Each row below holds a small network's activations on one input, seen along a few directions.
Each table varies a few parts of the input and shows all the possible inputs, shuffled.
A made-up example of a description, with smaller parts first: one of 5 places around a ring, together with either a single point or (one of 2 separate values, together with one of 4 places along a line) or one of 9 places along a line.
Shared parts are said once, and a part with two or three values counts as separate values.
(in the rows, 128 means zero)

Other details of the inputs vary at random and push rows far along two fixed directions, the same in every table; ignore that.

Table:
r1: [ 94  95 151 125 100  78 166 153 159  82  83]
r2: [110  76 153 110 110  60 167 166 152  96  90]
r3: [129  84 134 121 106  77 175 137 146  74  83]
r4: [133 149 181  71 144 140 101  87  96 115 140]
r5: [ 83  51  98 121  87  91 156 146 149  76 122]
r6: [149 185  95 177 154 154 148 151 120 175 143]
r7: [ 94 104 177  81 109  85 146 139 140  79 107]
r8: [108 168 187  77 134 154  78  75 118 128 130]
r9: [164 100  81 189 125 104 188 226 143 149 109]
r10: [164 196 103 165 165 165 114 119 100 192 146]
r11: [161 159 106 186 176 150 156 158 110 165 136]
r12: [157 154 128 155 178 152 144 156 112 165 143]
r13: [101 133 153  81 117 134  75  60 170 123 153]
r14: [104  97 144 115 105 133  94  62 122 107 161]
r15: [147  75 128 127  99 103 165 168 147  88  89]
r16: [120 176 179  81 131 152  55  42 100 135 121]
r17: [132 149  68 140 151 150  93 143 139 142 182]
r18: [105 102 122 114 113 144  99  80 120 135 149]
r19: [124 182 171  74 107 170  58  47 116 127 120]
r20: [147 110  93 183 117 116 185 221 153 135 110]
r21: [ 92  92 113 100 107 139 101 101 122 127 128]
r22: [129 135  74 189 150 158 128 136 111 153 188]
r23: [177 175  99 166 161 176 130 135 106 172 136]
r24: [109  89 173  78 109  67 143 137 132  82 104]
r25: [169 165  92 172 147 148 135 156 117 178 130]
Each input here is: either one of 2 separate values or one of 5 places around a ring or (one of 3 separate values, together with one of 6 places along a line).
- Which other rows does r3 become when the choice among 3 separate values takes its other values? List them by row number. => r6, r10
- Start at r21 and move only the place on the ring of 5, one step at a time. The first step leads to r18. Which rows follow, in order? => r14, r22, r5
- List by row number the other inputs of the same sort as r17. => r13

Table:
r26: [ 72  46 186  51  80  63 138 106 149  42  95]
r27: [136 119  98 200 154  98 216 222 150 149 115]
r28: [ 37   4 166  33  26  64  79  25 171  32 103]
r29: [ 99 136 164  61 119 137  75  80 116 112 148]
r30: [ 91  67 190  56  64  85 125  94 141  53  63]
r31: [156  76  74 207 150  81 224 243 150 124 135]
r32: [153 230 143 115 170 196  56  70 108 187 158]
r33: [143 130 133 132 121 131 135 118 103 127 102]
r34: [ 98  32 143 114  97  45 189 161 147  55  93]
r35: [137 201 149  79 161 199  32  46  93 160 181]
r36: [170 140 114 153 133 142 141 150 120 143 118]
r37: [134 225 159 110 159 190  55  75 104 183 158]
r38: [183 158  48 213 171 154 176 227 129 197 139]
r39: [161 105  82 215 146  77 234 241 164 135 107]
r40: [124 123 135 113 106 126 121 143 129 125 107]
r41: [137 156  23 213 155 192 119 141 126 179 208]
r42: [145 229 168 111 164 195  60  36  77 175 145]
- Describe the family of inputs behind these rows. => either one of 2 separate values or (one of 3 separate values, together with one of 5 places around a ring)
